Each row below holds a small network's activations on one input, seen along a few directions.
In each table, some parts of the input vary, and every possible input appears once, in random order.
Descriptions start from the smaller parts, as in this example, which fits no table here: one of 4 places along a line, together with either a single point or one of 9 places along a line or (one of 3 separate values, together with one of 8 places around a ring).
Shared parts are said once, and a part with two or three values counts as separate values.

Other details of the inputs shift rows strongly along two fixed directions, in all tables alike. That doesn't count.
These rows show it; all are for the same input, with only those details redrawn:
-18 20 9 16 20 -25 -15 -7 90 -39 -50
16 0 47 46 15 11 9 -44 25 56 0
-32 19 -49 -7 -15 -36 -30 32 -23 -37 -2

A family of inputs:
x1: 16 0 47 46 15 11 9 -44 25 56 0
x2: 44 0 53 27 -7 32 28 -43 11 25 9
x3: 52 -14 38 -6 4 30 15 -41 18 59 -6
x4: 32 -14 -13 1 -37 34 13 -14 -68 32 47
x5: -17 -8 -11 11 -23 34 8 -10 -75 56 28
x6: 4 -13 -25 16 -18 17 -8 -13 -64 61 43
x7: 41 -22 48 20 17 49 0 -10 26 51 -4
x8: 23 -43 -2 15 -10 32 -6 20 -73 43 36
x9: -11 -38 -32 -14 -9 -8 -16 27 -28 -41 1
x10: -17 29 -59 -21 16 -31 -7 30 -26 -46 -3
x11: 33 -3 20 24 44 32 30 -53 33 55 -2
x12: -8 -30 19 -12 24 -2 -4 -21 79 -52 -43
x13: 15 18 35 -20 22 -2 -16 7 72 -30 -40
x14: 7 -4 37 17 19 28 59 -44 42 56 6
x15: 13 -24 0 -8 -21 31 2 -20 -71 29 58
x16: -49 20 35 -8 17 -24 19 4 93 -29 -49
x17: 12 -11 18 -1 -18 18 4 -18 -81 21 59
x18: -1 7 -19 -18 -7 -2 -32 62 -33 -32 -2
x19: -54 24 -35 -11 -19 -20 -13 34 -33 -43 -16
x20: 29 18 14 -6 -5 -4 13 -9 64 -39 -46
x21: -46 8 18 -16 16 -7 15 -3 110 -23 -51
x22: -24 29 -48 -29 0 -46 4 45 -8 -40 27
x23: -44 26 -43 -29 -10 -37 24 39 -22 -42 5
x24: 17 4 -50 -33 -34 -1 -2 20 -21 -29 -6
x25: 2 3 -32 -47 -12 1 -31 36 -19 -20 3
x26: 23 -30 15 23 -6 21 -4 25 -83 36 35
x27: -7 17 -3 -14 36 -19 17 -3 122 -35 -25
x28: 7 -35 18 1 -6 7 5 -16 -89 25 43
x29: -2 -23 33 10 24 -13 -3 -1 61 -56 -44
x30: 11 14 -29 -45 -19 -23 -16 28 -34 -27 -7
Q: What is each input in this table made of?
A: one of 2 separate values, together with either one of 6 places around a ring or one of 9 places around a ring
Q: The inputs of x16 and x21 match in every part but the choice among 2 separate values. If x18 is changed in the same way as x16 into x21, which row does it become?
A: x7
Q: Which other rows does x28 become when the choice among 2 separate values takes its other values? List them by row number.
A: x12
Q: Which other rows does x30 become when the choice among 2 separate values takes its other values? List them by row number.
A: x3

A family of inputs:
x31: 26 30 35 23 -3 7 42 -46 -33 72 24
x32: 19 11 -22 -8 1 -8 -53 52 -87 8 30
x33: 38 -44 79 3 18 24 -8 -23 -44 47 31
x34: 37 -22 72 13 40 1 1 3 66 -15 -44
x35: -24 -5 33 36 40 5 11 -26 80 17 -27
x36: -22 49 -63 -35 7 -28 -4 38 56 -42 -9
x37: 9 -12 -55 -36 -31 1 -15 28 37 -95 -45
x38: 45 -10 48 -3 -9 28 -17 -17 81 10 -56
x39: 54 -18 35 45 14 8 -12 -28 -31 66 27
x40: -54 -23 -27 -12 -16 -5 -12 8 -72 4 51
x41: 1 37 -46 -33 -22 -24 24 19 -62 11 47
x42: 72 -35 17 31 11 25 6 -52 -35 45 24
x43: 64 -23 8 18 -24 48 -6 -47 -17 70 17
x44: -38 -15 -52 -20 -8 0 7 26 -76 18 19
x45: 43 -27 56 14 5 49 0 10 -28 72 17
x46: 0 -3 39 -21 23 3 40 -40 99 0 -3
x47: 4 27 -41 2 17 -30 -51 41 22 -73 -25
x48: 18 -11 -35 3 -5 -17 -24 35 -91 -12 31
x49: 55 -35 45 43 13 20 19 -20 -39 43 26
x50: 57 4 15 30 33 15 -20 -48 75 -11 -28
x51: -7 -8 -1 -36 24 -21 -30 56 12 -97 -33
x52: 29 -7 57 8 19 22 -24 9 86 22 -40
x53: 24 6 43 -11 -7 13 48 -54 -19 59 58
x54: 33 -34 38 -12 -4 40 0 -56 83 -27 -35
x55: -26 14 -24 6 -33 -24 8 17 -90 4 13
x56: -35 19 -64 -11 0 7 -21 23 -70 35 19
x57: 8 13 43 44 -2 7 25 -42 -45 74 4
x58: 20 -26 -53 -32 -40 37 -5 16 -82 -34 28
x59: 18 -28 -19 -44 -48 38 -7 38 -88 -26 16
x60: 10 33 44 14 11 -12 44 -37 76 -7 -35
x61: -19 3 18 12 40 6 1 -34 83 38 -48
x62: 33 -19 57 27 45 14 11 -24 64 -38 -29
x63: 17 -28 18 12 10 24 57 -17 -16 85 26
x64: -5 -11 29 -4 40 18 47 -20 85 4 -29
x65: 7 18 37 45 -8 0 9 -46 -36 85 6
x66: 64 -29 14 17 -16 56 11 -42 -26 57 13
x67: 13 4 25 -3 25 1 55 -18 99 6 -15
x68: -16 2 50 58 17 -16 10 -31 62 11 -40
x69: -62 13 -49 -4 8 -36 -34 28 39 -37 -20
x70: 8 -27 -17 -26 -31 18 -14 71 -78 -2 26
x71: -28 63 -41 -27 -14 -55 -13 13 36 -52 -31
x72: -58 30 -51 4 15 -21 -34 31 35 -39 -17
x73: 16 -17 14 11 17 22 45 -20 -17 95 22
x74: -9 -29 31 44 11 25 30 -26 -23 72 35
x75: -14 -26 59 48 -10 6 14 -50 -38 56 31
x76: -68 -6 -8 2 -9 -33 -22 12 25 -63 -3
x77: 38 -5 64 16 41 -10 -31 -6 72 10 -40
x78: -24 28 -54 -44 7 -37 14 38 54 -52 -15
x79: 7 6 31 -9 34 15 54 -26 93 -7 -7
x80: -47 -12 -21 21 -20 -4 -1 22 -76 -8 49
x81: -32 -21 -41 -46 -18 -7 13 17 -64 16 41
x82: -22 1 -68 -28 -15 -20 -1 34 -56 41 28
x83: -6 -35 -2 -44 -30 21 -30 47 -80 -5 38
x84: -59 10 -26 19 -2 -39 -21 31 27 -50 -17
x85: 0 3 -7 -28 23 -37 -45 60 19 -74 -41
x86: -14 -27 37 37 20 39 30 -34 -28 59 42
x87: 4 58 -55 -25 -21 -16 7 20 -56 18 51
x88: -53 20 -29 20 -14 -57 -33 23 22 -42 -33
x89: -12 18 58 30 22 4 28 -42 54 -11 -44
x90: 40 -42 58 23 12 22 3 -41 -40 37 39
x91: 20 44 26 -3 17 -17 28 -37 97 19 -15
x92: -18 19 -68 -19 -8 -4 -2 38 -57 37 30
x93: -31 47 -24 -32 -5 -32 15 12 23 -83 -23
x94: -53 22 -6 -20 -13 -40 -14 1 12 -67 -35
x95: -36 -9 -24 28 -34 -30 0 25 -82 2 25
x96: -9 -25 43 65 -4 14 26 -24 -26 64 38
x97: -39 60 -35 5 -6 -36 -27 18 16 -44 -43
x98: -15 41 -39 -41 -8 -43 27 29 45 -68 -12
x99: 11 -37 -9 -55 -59 27 -23 21 -81 -15 21
x100: -55 11 -51 -29 21 -22 -13 29 30 -40 -46
x101: 17 -1 -65 -22 -1 -42 -52 10 34 -83 -31
x102: -41 -7 -18 22 -25 -16 0 17 -88 -10 32
x103: 46 8 45 5 -1 45 -18 -13 74 8 -49
x104: -26 32 -62 -45 0 -44 -3 34 60 -40 -13
x105: 23 -24 71 0 29 47 8 8 74 -16 -35
x106: -7 64 -48 -8 -28 -19 -4 10 -73 15 33
x107: 59 -30 47 3 -23 56 7 -16 -33 62 1
x108: -56 32 -36 26 -2 -30 -36 31 29 -42 -11
x109: 66 -45 29 25 14 42 21 -54 -40 24 33
x110: -34 22 -37 35 -27 -23 -26 21 -77 18 27
x111: -59 2 -42 -36 22 -6 -1 24 22 -60 -34
x112: 15 29 40 -8 25 4 55 -36 84 -15 -8
x113: 35 -34 -55 -10 -25 -7 -10 12 -84 -30 31
x114: -49 -21 -36 -37 -10 4 -7 3 -76 15 29
x115: 28 10 -69 -15 -41 28 -37 18 -70 -1 26
x116: 4 -25 -39 -40 -2 -27 -34 -3 27 -108 -20
x117: -38 38 -15 -43 -15 -43 1 -3 28 -75 -18
x118: 31 11 53 17 25 38 -24 12 78 20 -34
x119: 44 -28 57 -6 -11 38 13 -10 76 -15 -59
x120: -11 -10 33 65 -3 5 0 -32 -19 84 37
Q: The inputs of x66 and x115 match in every part but one. If x45 is changed in the same way as x66 into x115, which row does it become?
A: x118
Q: The inputs of x90 and x47 match in every part but one. If x40 is changed in the same way as x90 into x47, which row does it become?
A: x72
Q: The inputs of x50 and x113 match in every part but one. If x32 is changed in the same way as x50 into x113, which row does it become?
A: x34
Q: What is each input in this table made of?
A: one of 6 places along a line, together with either one of 6 places around a ring or one of 9 places around a ring
Q: Start at x110 and move only the place on the line of 6, one step at a time. The first step leads to x88. Which rows follow, in order?
A: x68, x95, x102, x75
Q: Which other rows does x52 become when the place on the ring of 6 takes its other values? List them by row number.
A: x38, x39, x43, x77, x101
Q: Start at x76 and move only the place on the line of 6, one step at a time. The first step leads to x80. Which rows follow, in order?
A: x96, x84, x120, x108
Q: Which other rows does x51 become when the place on the ring of 6 takes its other values? List them by row number.
A: x58, x59, x62, x105, x109

A family of inputs:
x121: 12 -12 -12 13 -26 3 -18 7 -58 -5 13
x122: 40 2 24 16 3 22 22 -51 35 54 2
x123: -11 5 -18 -31 -18 10 16 13 -45 18 19
x124: -1 -2 -36 -8 -1 14 -11 23 -38 26 24
x125: 46 5 26 31 21 29 12 -41 32 52 2
x126: -24 -11 -13 -4 -4 -9 -27 32 33 -60 -41
x127: -13 26 46 58 22 -12 29 -60 33 52 4
x128: -3 2 46 -6 30 4 30 -8 111 -30 -41
x129: 11 6 -1 3 -20 -3 -29 12 -56 2 19
x130: -26 7 -3 -15 1 -16 -39 38 38 -55 -36
x131: 8 -15 -14 -13 -12 -6 4 -4 -52 -10 35
x132: -29 -13 -15 -31 11 -19 -6 20 39 -66 -20
x133: 9 17 -21 -25 -25 2 15 -2 -50 8 20
x134: -58 13 -22 21 -4 -24 10 8 -46 31 27
x135: 27 -10 51 25 28 20 6 -11 25 56 -10
x136: 31 -27 48 32 12 26 13 -52 11 22 -2
x137: -30 -20 -16 -16 7 -10 -18 19 30 -66 -33
x138: 13 6 -12 -16 -19 -3 21 9 -49 -4 34
x139: -6 -4 -37 -21 -18 7 0 13 -33 30 24
x140: 3 25 -20 -13 12 -35 -29 33 40 -57 -41
Q: What is each input in this table made of?
A: one of 2 separate values, together with either a single point or one of 9 places around a ring
Q: The inputs of x126 and x121 match in every part but the choice among 2 separate values. If x135 is changed in the same way as x126 into x121, which row does it become?
A: x140
Q: Which other rows does x127 become when the choice among 2 separate values takes its other values? List them by row number.
A: x134
Q: Which other rows does x138 become when the choice among 2 separate values takes its other values? List them by row number.
A: x128

A family of inputs:
x141: 8 17 14 16 11 6 10 -13 39 15 -31
x142: -32 0 -28 -10 -6 -5 -12 32 7 -18 -5
x143: -32 16 -13 0 -8 -30 -24 10 -1 -30 -10
x144: -12 -16 -27 -21 1 -11 -5 19 1 -38 -4
x145: -29 13 -26 -14 -6 -18 -24 20 -12 -15 -15
x146: -15 -11 -20 -13 -7 -5 -15 26 -6 -34 -21
x147: -9 -2 23 14 18 3 23 -26 41 2 -6
x148: 27 3 19 7 10 0 4 -21 35 -6 -8
x149: 6 4 -40 -12 -16 -13 1 13 -73 33 47
x150: -32 0 -29 -24 -9 -5 0 25 9 -22 1
x151: 35 -10 13 18 -10 36 3 -8 -36 55 25
x152: -1 13 -18 1 -14 -16 -16 18 -2 -45 -15
x153: 23 0 5 28 6 15 15 -17 -38 67 29
x154: 12 -22 22 26 7 17 5 -14 -20 22 15
x155: 6 6 55 6 15 7 24 15 -24 53 22
x156: 0 -13 22 7 0 20 28 -24 -14 48 9
x157: 37 -20 22 1 -13 47 19 -24 -62 74 52
x158: 5 5 14 -1 23 3 21 -25 44 10 -7
x159: 18 -4 -32 -17 -12 -10 -10 14 -42 0 23
x160: 0 -1 -28 -29 2 -10 -6 14 1 -40 -3
x161: 27 0 15 -6 0 13 -2 -8 43 4 -10
x162: -32 4 -29 2 0 -19 -8 22 -9 -29 1
x163: 9 -4 32 19 21 4 -15 -22 39 -7 -19
x164: -5 -9 31 34 -1 6 15 -23 -10 34 11
x165: -14 -13 -24 -27 -12 2 -9 26 5 -35 -3
x166: 6 -19 25 11 10 21 -2 -2 46 2 -18
x167: 12 -2 -40 -5 -11 -4 -15 26 -56 -3 18
x168: -7 -10 13 6 20 1 21 -18 36 12 -4
x169: 15 -29 16 19 10 16 4 -10 -18 31 14
x170: 14 1 -30 7 -17 3 -10 17 -78 6 32
x171: -3 -9 -18 -11 -15 8 -31 22 -41 5 17
x172: 11 13 12 -1 4 -2 13 -17 34 18 -17
x173: 21 -1 66 0 27 7 10 16 35 4 -16
x174: 8 -18 28 -2 9 16 15 -19 38 -2 -26
x175: 8 -15 29 11 17 10 15 -24 41 -12 -13
x176: 28 1 22 -4 5 6 4 -17 42 2 -26
x177: 11 12 13 0 5 6 8 -12 52 18 -8
x178: 4 -15 38 12 4 5 15 -26 40 -15 -17
x179: 23 4 20 12 9 13 1 -11 39 0 -35
x180: 12 -12 25 13 25 3 -16 -17 41 2 -20
x181: -19 -8 -11 0 -12 -16 -15 19 -5 -47 -11
x182: -14 21 -35 -9 -8 -6 -12 30 9 -17 -10
x183: 19 -3 26 -10 10 17 14 -23 38 -4 -25
x184: -8 4 21 11 13 9 -11 -10 45 20 -15
x185: -35 5 -18 -10 -13 -23 5 10 -1 -39 -2
x186: 23 4 28 9 -3 -5 4 -23 32 -9 -12
x187: -29 16 -22 -1 4 -24 -24 13 0 -27 -6
x188: -20 20 -29 -19 1 -16 4 7 1 -36 3
x189: -11 0 -17 -17 -5 -10 -32 19 -6 -30 -22
x190: -3 6 -23 -23 -1 -9 -4 9 -3 -49 -2
x191: 3 -3 -26 -16 -28 24 13 6 -106 64 71
x192: -17 25 -27 4 -15 -24 -8 19 -12 -29 -6
x193: -15 3 -8 -4 -10 -21 -32 12 -4 -43 -13
x194: 6 6 29 12 -3 9 28 -35 -10 30 20
x195: -31 2 -26 -10 -5 -12 -7 25 -2 -21 -18
x196: 2 -17 16 26 15 11 14 -16 -8 48 17
x197: 16 11 24 18 -8 -3 17 -30 -5 35 17
x198: -7 7 -14 -21 -14 -14 -4 7 -4 -53 -6
x199: -25 8 -28 -8 8 -25 -25 17 3 -18 -7
x200: 13 13 7 30 6 8 12 -15 -16 35 14
x201: 9 7 -31 0 -24 -4 6 3 -100 45 64
x202: -20 16 -31 -32 -8 -10 4 14 -9 -24 -8
Q: The inputs of x153 and x167 match in every part but one. If x196 is changed in the same way as x153 into x167, which row does it become?
A: x169
Q: The inputs of x168 and x144 match in every part but one. If x201 is changed in the same way as x168 into x144, which row does it become?
A: x148
Q: What is each input in this table made of?
A: one of 2 separate values, together with either a single point or (one of 5 places along a line, together with one of 6 places around a ring)
Q: Start at x178 and move only the place on the line of 5, one step at a time. The first step leads to x175. Which rows follow, in order?
A: x144, x174, x165
Q: Start at x146 and move only the place on the ring of 6, one step at a time. The first step leads to x174. Which rows follow, in order?
A: x183, x176, x179, x189
Q: Which other rows does x182 become when the choice among 2 separate values takes its other values? List them by row number.
A: x151
Q: Which other rows does x171 become when the choice among 2 separate values takes its other values? List them by row number.
A: x184
